These are the activations of a small network on made-up records, seen along a few directions, one row for each record.
Each row is followed by the record's values for the fields GUME, NUZ, FILEP, GAFIS.
A field that a record lacks is written absent.
Other fields move the rows too, some of them a lot.
In the rows, zero is written as 500.
Strong random noise was added to every row along 3 fixed directions; ignore it. To show where, here is one row again and again, with new noise each time:
[470 486 639 418 533 319 511 531 493 496 583 627 581 507 655 466 456 571
 428 545 472 562]
[535 520 546 505 440 525 532 576 465 453 517 567 608 514 535 494 515 521
 485 531 457 519]
[430 565 546 534 418 512 549 642 433 465 516 518 530 550 462 466 467 521
 532 510 503 573]
[615 439 603 404 545 378 487 464 525 490 561 673 688 462 721 517 520 561
 381 567 417 479]
[408 544 610 486 458 415 547 609 452 461 560 553 516 546 524 442 453 544
 502 519 499 597]

[458 419 468 426 676 317 338 483 400 627 540 657 546 364 649 603 394 642
 435 482 570 418] => <GUME:gak NUZ:absent FILEP:vudu GAFIS:bodoz>
[403 510 685 400 549 237 553 501 493 487 580 581 576 531 680 468 442 575
 414 520 476 621] => <GUME:gak NUZ:absent FILEP:rofeb GAFIS:molez>
[171 707 770 516 272 364 704 665 505 335 576 352 315 699 368 280 435 458
 608 490 488 868] => <GUME:lato NUZ:absent FILEP:ropug GAFIS:davof>
[535 440 357 591 481 654 467 518 411 491 453 490 443 478 404 538 500 505
 577 475 569 382] => <GUME:gak NUZ:nad FILEP:ropug GAFIS:tiva>
[462 648 580 563 281 620 673 614 561 339 480 359 491 610 375 366 587 385
 573 500 418 699] => <GUME:zuvit NUZ:absent FILEP:gufe GAFIS:davof>
[530 467 295 524 630 534 375 461 475 713 376 469 535 449 505 646 428 482
 517 482 564 334] => <GUME:lato NUZ:absent FILEP:rofeb GAFIS:molez>
[789 534 436 526 392 707 510 387 682 420 396 392 595 490 486 464 665 331
 484 543 327 447] => <GUME:gak NUZ:tifi FILEP:ropug GAFIS:lunoz>
[568 534 356 481 546 419 365 443 618 778 319 402 579 492 584 596 406 428
 465 542 483 435] => <GUME:lato NUZ:tifi FILEP:ropug GAFIS:lunoz>
[516 627 470 556 344 566 535 592 523 528 409 404 629 578 495 515 486 432
 520 510 430 591] => <GUME:gak NUZ:absent FILEP:ropug GAFIS:davof>
[683 428 347 658 416 953 533 453 378 258 466 428 443 442 220 519 680 425
 617 407 475 292] => <GUME:gak NUZ:nad FILEP:rofeb GAFIS:tiva>
[466 448 455 437 632 412 451 473 449 573 561 645 479 392 547 618 455 636
 474 497 567 445] => <GUME:lato NUZ:absent FILEP:rofeb GAFIS:bodoz>
[477 479 473 520 474 549 487 624 356 539 527 668 704 493 542 618 457 649
 482 536 542 508] => <GUME:lato NUZ:absent FILEP:vudu GAFIS:podag>
[698 553 267 546 449 610 461 567 578 737 280 444 808 495 594 663 506 421
 450 552 439 431] => <GUME:gak NUZ:absent FILEP:gufe GAFIS:davof>
[504 457 629 443 528 479 533 414 450 267 627 602 412 405 503 445 584 568
 493 463 470 498] => <GUME:gak NUZ:absent FILEP:rofeb GAFIS:lasub>
[534 507 614 479 429 531 567 511 500 314 571 579 457 463 495 445 588 524
 495 518 442 533] => <GUME:gak NUZ:absent FILEP:gufe GAFIS:lasub>
[377 539 440 530 481 512 480 631 406 564 525 569 445 478 429 568 425 595
 564 511 592 522] => <GUME:lato NUZ:absent FILEP:ropug GAFIS:lasub>
[405 480 601 420 595 269 478 382 595 559 535 457 354 527 575 427 440 478
 470 527 517 540] => <GUME:lato NUZ:gode FILEP:gufe GAFIS:vevi>
[771 552 484 519 348 705 526 372 666 380 394 406 586 504 502 470 663 347
 489 543 313 459] => <GUME:gak NUZ:tifi FILEP:ropug GAFIS:lunoz>
[605 463 443 349 681 190 420 401 682 817 401 534 735 449 835 601 414 494
 323 559 449 505] => <GUME:zuvit NUZ:absent FILEP:rofeb GAFIS:davof>
[753 364 585 483 473 661 514 266 566 252 588 575 531 453 549 456 725 431
 466 541 364 365] => <GUME:lato NUZ:bomef FILEP:ropug GAFIS:zime>
[557 533 540 425 516 377 470 355 664 577 417 412 472 508 614 478 489 429
 446 520 431 507] => <GUME:gak NUZ:tifi FILEP:gufe GAFIS:lunoz>
[511 376 414 517 598 583 406 503 426 533 551 541 448 460 438 509 484 537
 507 440 586 378] => <GUME:zuvit NUZ:nad FILEP:vudu GAFIS:tiva>
[612 519 421 541 426 718 514 584 496 448 470 542 541 447 412 538 597 492
 516 487 480 454] => <GUME:zuvit NUZ:absent FILEP:gufe GAFIS:bodoz>
[864 469 331 528 506 741 403 321 672 497 375 388 687 406 511 543 676 318
 453 502 317 339] => <GUME:zuvit NUZ:tifi FILEP:vudu GAFIS:lunoz>
[853 408 806 326 489 492 577  70 775 105 628 550 541 426 710 340 806 380
 343 534 174 480] => <GUME:gak NUZ:tifi FILEP:rofeb GAFIS:lunoz>
[424 473 583 402 570 243 483 559 464 649 555 667 713 527 750 570 389 633
 388 578 522 584] => <GUME:zuvit NUZ:absent FILEP:ropug GAFIS:molez>
[791 460 381 490 474 585 473 472 545 607 362 600 882 454 719 682 577 496
 372 589 390 361] => <GUME:gak NUZ:absent FILEP:gufe GAFIS:molez>
[586 327 318 487 672 539 367 426 470 647 490 597 526 415 548 620 471 574
 454 489 598 298] => <GUME:zuvit NUZ:nad FILEP:gufe GAFIS:tiva>
[659 648 180 691 317 877 515 645 488 621 226 289 726 533 324 658 546 349
 584 468 440 439] => <GUME:gak NUZ:absent FILEP:rofeb GAFIS:davof>
[417 616 461 615 338 674 558 716 416 428 474 443 403 526 280 463 501 486
 616 471 541 548] => <GUME:gak NUZ:absent FILEP:ropug GAFIS:lasub>
[588 519 729 450 374 556 658 465 588 197 615 558 526 535 537 344 680 455
 466 536 354 624] => <GUME:zuvit NUZ:absent FILEP:gufe GAFIS:lasub>
[562 482 596 443 491 469 511 518 522 415 580 617 519 443 558 463 553 539
 450 516 454 497] => <GUME:gak NUZ:absent FILEP:ropug GAFIS:bodoz>
[825 372 457 426 566 571 398 404 536 496 500 710 761 333 700 623 621 542
 356 548 381 296] => <GUME:gak NUZ:absent FILEP:vudu GAFIS:bodoz>
[515 546 718 532 296 689 682 622 435 138 665 590 558 565 394 357 652 534
 514 482 415 662] => <GUME:zuvit NUZ:absent FILEP:vudu GAFIS:podag>
[277 533 853 438 394 360 687 578 425 207 757 656 418 591 506 334 510 646
 517 533 504 764] => <GUME:lato NUZ:absent FILEP:ropug GAFIS:podag>
[656 523 301 613 429 845 480 596 423 461 397 477 572 415 308 595 594 465
 561 441 488 347] => <GUME:gak NUZ:absent FILEP:rofeb GAFIS:bodoz>
[697 482 485 483 443 540 526 495 530 512 432 593 790 489 678 599 573 509
 398 578 399 447] => <GUME:gak NUZ:absent FILEP:gufe GAFIS:molez>
[586 481 437 493 508 523 463 532 486 539 461 587 567 424 553 580 509 542
 469 528 491 426] => <GUME:gak NUZ:absent FILEP:gufe GAFIS:bodoz>
[696 416 394 508 535 647 389 447 416 462 477 634 661 341 560 631 582 553
 459 491 455 314] => <GUME:gak NUZ:absent FILEP:vudu GAFIS:bodoz>
[287 688 468 583 354 474 580 741 483 600 418 342 477 643 385 448 381 444
 597 501 550 718] => <GUME:zuvit NUZ:absent FILEP:ropug GAFIS:davof>
[303 537 637 495 460 408 531 589 397 362 615 547 325 494 436 401 453 583
 562 470 557 620] => <GUME:gak NUZ:absent FILEP:vudu GAFIS:bodoz>
[599 474 583 461 451 465 549 508 479 419 525 657 703 487 664 534 549 581
 416 567 449 508] => <GUME:gak NUZ:absent FILEP:ropug GAFIS:podag>
[378 602 408 597 434 546 556 716 370 573 409 464 540 547 385 567 404 556
 560 479 600 548] => <GUME:gak NUZ:absent FILEP:rofeb GAFIS:podag>
[452 464 478 413 637 271 409 548 504 699 494 619 522 433 656 569 374 600
 425 529 566 479] => <GUME:gak NUZ:absent FILEP:gufe GAFIS:bodoz>
[340 495 367 582 557 492 411 556 413 666 459 409 353 540 380 532 375 487
 601 474 649 454] => <GUME:lato NUZ:bomef FILEP:ropug GAFIS:zime>
[439 484 517 555 469 577 537 456 487 400 536 419 311 544 362 425 536 447
 580 484 532 490] => <GUME:lato NUZ:bomef FILEP:gufe GAFIS:zime>
[505 429 435 533 539 554 477 506 457 500 496 500 414 485 438 496 490 508
 525 474 555 417] => <GUME:gak NUZ:nad FILEP:gufe GAFIS:tiva>

Here are new rows. What are their fields?
[730 440 761 424 380 609 643 445 536 138 693 727 717 485 626 405 734 548
 382 547 312 555] => <GUME:zuvit NUZ:absent FILEP:ropug GAFIS:podag>
[450 321 403 462 689 407 388 415 414 614 578 619 423 441 544 574 404 621
 499 490 641 359] => <GUME:lato NUZ:nad FILEP:ropug GAFIS:tiva>
[608 593 292 585 407 659 436 509 586 673 265 319 557 522 410 587 484 365
 549 521 470 425] => <GUME:lato NUZ:tifi FILEP:ropug GAFIS:lunoz>
[549 334 402 493 661 510 410 365 411 494 527 561 431 400 507 553 494 559
 503 436 574 323] => <GUME:gak NUZ:nad FILEP:rofeb GAFIS:tiva>
[323 672 486 536 385 400 548 658 510 662 372 355 501 619 485 509 363 472
 547 495 543 658] => <GUME:gak NUZ:absent FILEP:gufe GAFIS:davof>
[689 382 471 581 465 817 473 330 454 258 550 486 485 447 373 494 709 410
 551 460 420 323] => <GUME:lato NUZ:bomef FILEP:vudu GAFIS:zime>
[522 538 400 553 453 556 519 617 410 565 403 543 666 502 519 615 467 563
 492 517 542 478] => <GUME:gak NUZ:absent FILEP:rofeb GAFIS:podag>
[578 446 351 519 593 542 419 455 552 645 420 447 491 477 505 545 499 439
 482 502 539 374] => <GUME:zuvit NUZ:bomef FILEP:gufe GAFIS:zime>
[670 493 559 397 516 402 466 289 701 533 429 462 550 477 684 490 554 424
 402 544 369 465] => <GUME:gak NUZ:tifi FILEP:gufe GAFIS:lunoz>
[455 649 436 586 316 601 579 653 499 572 356 373 593 599 418 540 474 433
 563 517 478 595] => <GUME:lato NUZ:absent FILEP:gufe GAFIS:davof>
[457 618 662 481 381 486 615 394 660 324 487 296 292 567 393 311 566 362
 553 470 400 659] => <GUME:gak NUZ:tifi FILEP:rofeb GAFIS:lunoz>
[528 590 227 653 390 686 468 747 361 706 286 489 733 519 443 704 416 542
 546 526 593 431] => <GUME:gak NUZ:absent FILEP:ropug GAFIS:podag>
[400 616 608 582 320 688 670 616 441 185 570 428 275 525 221 361 613 464
 629 437 489 619] => <GUME:gak NUZ:absent FILEP:rofeb GAFIS:bodoz>
[695 589 153 613 453 738 413 495 621 754 180 256 604 475 389 638 507 325
 547 496 464 367] => <GUME:gak NUZ:tifi FILEP:rofeb GAFIS:lunoz>
[829 436 553 485 395 738 574 476 509 295 559 697 837 451 603 546 717 529
 390 546 339 428] => <GUME:zuvit NUZ:absent FILEP:ropug GAFIS:podag>
[436 617 642 492 361 436 626 586 570 402 541 433 524 607 510 368 512 441
 508 521 419 718] => <GUME:gak NUZ:absent FILEP:ropug GAFIS:davof>
[639 375 425 524 560 649 501 377 460 382 508 523 444 424 435 522 590 499
 513 457 499 324] => <GUME:gak NUZ:nad FILEP:rofeb GAFIS:tiva>
[343 525 717 442 460 368 617 614 459 379 655 624 487 565 536 397 475 618
 470 510 531 703] => <GUME:zuvit NUZ:absent FILEP:gufe GAFIS:podag>
[264 538 533 571 474 491 548 539 449 449 546 363 194 592 294 385 440 463
 631 458 611 576] => <GUME:lato NUZ:bomef FILEP:gufe GAFIS:zime>
[435 615 408 628 372 684 604 740 382 485 419 438 547 560 299 533 482 513
 579 453 569 558] => <GUME:gak NUZ:absent FILEP:rofeb GAFIS:podag>
[612 506 513 429 535 389 451 370 696 567 449 430 530 489 611 444 518 403
 436 555 404 525] => <GUME:zuvit NUZ:tifi FILEP:ropug GAFIS:lunoz>
[333 419 544 448 642 267 455 494 453 579 569 547 326 499 549 458 361 586
 496 484 616 509] => <GUME:gak NUZ:nad FILEP:gufe GAFIS:tiva>
[488 528 557 489 468 501 577 570 475 447 542 518 607 543 521 478 525 512
 467 488 475 586] => <GUME:zuvit NUZ:absent FILEP:rofeb GAFIS:molez>
